These are the activations of a small neural network, seen along a few directions. Each row is one input.
Each table varies a few parts of the input and shows all the possible inputs, shuffled.
Descriptions start from the smaller parts, as in this example, which fits no table here: one of 4 places along a line, together with either a single point or one of 9 places around a ring or (one of 2 separate values, together with one of 5 places around a ring).
Shared parts are said once, and a part with two or three values counts as separate values.

Other details of the inputs vary at random and push rows far along two fixed directions, the same in every table; ignore that.

Rows:
x1: [-33.9 -22.2  12.9  18.4  37.9  -9.2 -22.8  27.6  37.9 -35.6  -1.0   8.1
  43.5]
x2: [ 15.7   4.3  17.2  17.8   7.6  -0.5 -17.8 -25.7 -19.1   2.0  22.4  11.9
  11.8]
x3: [ 26.8  25.0  -0.4  10.1  22.2 -14.6 -14.6  -5.6  -0.7   3.9  22.1   7.5
  20.6]
x4: [  9.8  54.5  38.3  -3.8 -57.6 -32.9  62.4  10.4  -8.8  42.2  12.3  12.4
 -59.3]
x5: [ 66.6  19.0 -21.3  27.3  -1.4  -0.2 -48.4 -47.3 -25.8  -0.2  26.7  -5.4
  38.7]
x6: [ 58.9 -14.2 -56.5  -2.2   0.6  23.0 -36.5 -47.6 -57.9  23.7  15.1  -0.7
  19.6]
x7: [-81.1 -79.7  19.3   4.8  53.5  26.0 -18.7  27.6  41.5 -63.8 -23.3   1.7
  19.8]
x8: [-39.2 -23.5  19.0  31.5  17.7  -2.9 -22.1  15.2  30.8 -47.2 -10.6  -8.0
  36.4]
x9: [ 43.2  -8.0 -31.1  43.0   1.3  -2.2 -47.0 -15.2 -20.1 -17.5  16.4  19.7
  37.7]
x10: [-88.0   0.9  61.4 -47.7 -19.2 -15.3  87.9  63.6  40.9   4.6 -44.9 -11.5
 -91.1]
x11: [-25.1  13.3   4.3 -28.5 -27.4  -5.1  44.3   7.8   8.1  26.4 -23.8 -27.0
 -42.8]
x12: [ 12.7  61.7  10.3 -32.0 -25.5 -14.0  58.9   6.7  -8.0  53.7  -0.7  -1.3
 -42.7]
x13: [-37.2 -25.3  32.7 -17.1  45.4  20.7 -32.7  -9.6   9.7 -41.2 -10.0   2.4
   9.5]
x14: [-16.4  35.4  25.5  16.3 -69.9 -23.3  74.4   7.6 -13.8  62.3   9.6  17.6
 -36.0]
x15: [ 21.5   6.3 -29.4   1.7 -49.6  -3.6  37.2  11.8 -16.0  30.7   3.3   6.9
 -32.3]
x16: [ 77.5  18.1 -39.0  -3.9   0.7  11.5 -51.1 -46.2 -44.3   1.8  17.5  11.0
  12.0]
x17: [ 71.0  23.3 -43.0  -0.9  -3.1  15.1 -55.8 -59.3 -37.1   5.8  16.2 -11.2
  29.5]
x18: [-47.4 -47.7   6.1 -12.6  36.1   9.8   2.8  47.5  48.2 -33.4 -18.0  -4.7
  17.1]
x19: [ 11.0  13.1 -33.8   3.9 -49.3  -3.1  41.5  -2.2  -5.9  36.8  -2.0 -11.4
 -19.8]
x20: [-46.3 -54.2   7.3 -26.0  80.1  20.6 -41.9  33.0  40.6 -54.9 -27.5 -17.9
  27.6]
Each input here is: one of 4 separate values, together with one of 5 places around a ring.
Question: The inputs of x1 and x9 match in every part but the choice among 4 separate values. If x12 is changed in the same way as x1 into x9, which row does it become?
Answer: x16
Question: Start at x19 and move only the place on the ring of 5, one step at a time. The first step leads to x8. Which rows follow, in order?
Answer: x5, x17, x11
Question: Change only the choice among 4 separate values in x10. List by row number the other rows that result.
Answer: x6, x11, x20

Rows:
x21: [  9.7 -31.5   9.8  33.4  53.2   6.1 -73.3  -9.1   5.1 -58.7  19.5  23.3
  50.0]
x22: [-35.1  -3.0  16.5  -9.7 -25.1 -10.2  69.4  35.8  16.8  24.8  -6.3   7.0
 -44.3]
x23: [ 77.9  21.2 -58.5   3.2  -4.9  14.7 -44.2 -42.0 -29.1   4.1  16.0  -3.5
  28.4]
x24: [ 78.9  34.3 -40.7  -8.2 -43.7  -8.4  23.6 -29.1 -59.8  68.0  24.0   5.6
 -32.6]
x25: [  7.3  21.9  -4.6  -7.0 -48.2 -17.5  47.5  20.0 -16.2  42.3  -2.3  12.9
 -40.2]
x26: [ 15.7  -8.0 -13.7  -8.2   6.1  15.7 -15.6  -9.2 -10.1 -10.4   0.9  14.1
  -4.3]
x27: [-74.6  20.2  48.6 -22.8 -26.1 -27.1  72.3  63.8  50.8   4.3 -34.9 -15.4
 -52.3]
x28: [-38.9   7.7  36.7 -19.2 -27.0  -9.1  55.1   9.4   5.5  22.1 -19.5 -19.4
 -55.3]
x29: [-19.5  10.8  38.7  17.5  17.4 -17.3 -10.0  15.0  34.5 -30.2   5.0  -0.8
  14.5]
x30: [ 73.2   6.8 -49.9  -5.3  14.7  11.8 -42.3 -43.3 -50.7  26.9  22.1  -2.8
  29.3]
x31: [-53.7 -48.9  31.2 -15.7  77.6   9.9 -45.0  27.2  54.8 -77.1 -26.5 -27.3
  19.4]
x32: [-34.2 -68.9  -6.9  21.0  51.2  26.2 -53.5  -4.8  24.6 -62.1 -10.2  -8.9
  46.3]
x33: [  5.4  -7.7 -20.9   6.7   6.7   2.2  -0.4   9.1  18.1  -3.5   1.7 -12.2
  15.0]
x34: [-42.0  28.3  62.3  14.1 -39.3 -23.5  51.2  10.3  15.6  13.6  -0.7   5.3
 -34.6]
x35: [  7.1  -8.8 -22.7  -0.7   7.5   8.1   3.4  -1.0  -5.5  16.2   8.3   2.5
  20.0]
x36: [-30.5 -47.2  -2.3  -0.3  62.8  15.5 -62.7  14.2  18.5 -56.5 -14.9   0.3
  53.4]
x37: [-39.8  26.5  30.3 -35.4 -18.8  -0.4  56.6  18.5  11.6  24.1 -15.5   3.1
 -41.5]
x38: [ 76.0  32.9 -27.3  28.3  -5.2  -5.8 -38.7 -45.1 -45.8  27.1  42.8  21.0
  45.7]
x39: [ 56.2  36.4 -37.8   1.4 -58.8   8.1  13.0 -49.3 -50.1  47.8  12.2   2.1
 -18.5]
x40: [-39.0 -23.2  11.0   6.8   0.1   1.0  -6.4   9.7  11.6 -23.0 -21.8  -6.7
   1.6]
Question: What do these inputs look like to the network?
Answer: one of 4 separate values, together with either a single point or one of 4 places along a line
Question: The inputs of x37 and x26 match in every part but the choice among 4 separate values. If x35 is changed in the same way as x37 into x26, which row does it become?
Answer: x22
Question: Change only the choice among 4 separate values in x21. List by row number the other rows that result.
Answer: x29, x34, x38
Question: Change only the choice among 4 separate values in x25. List by row number the other rows that result.
Answer: x27, x36, x40
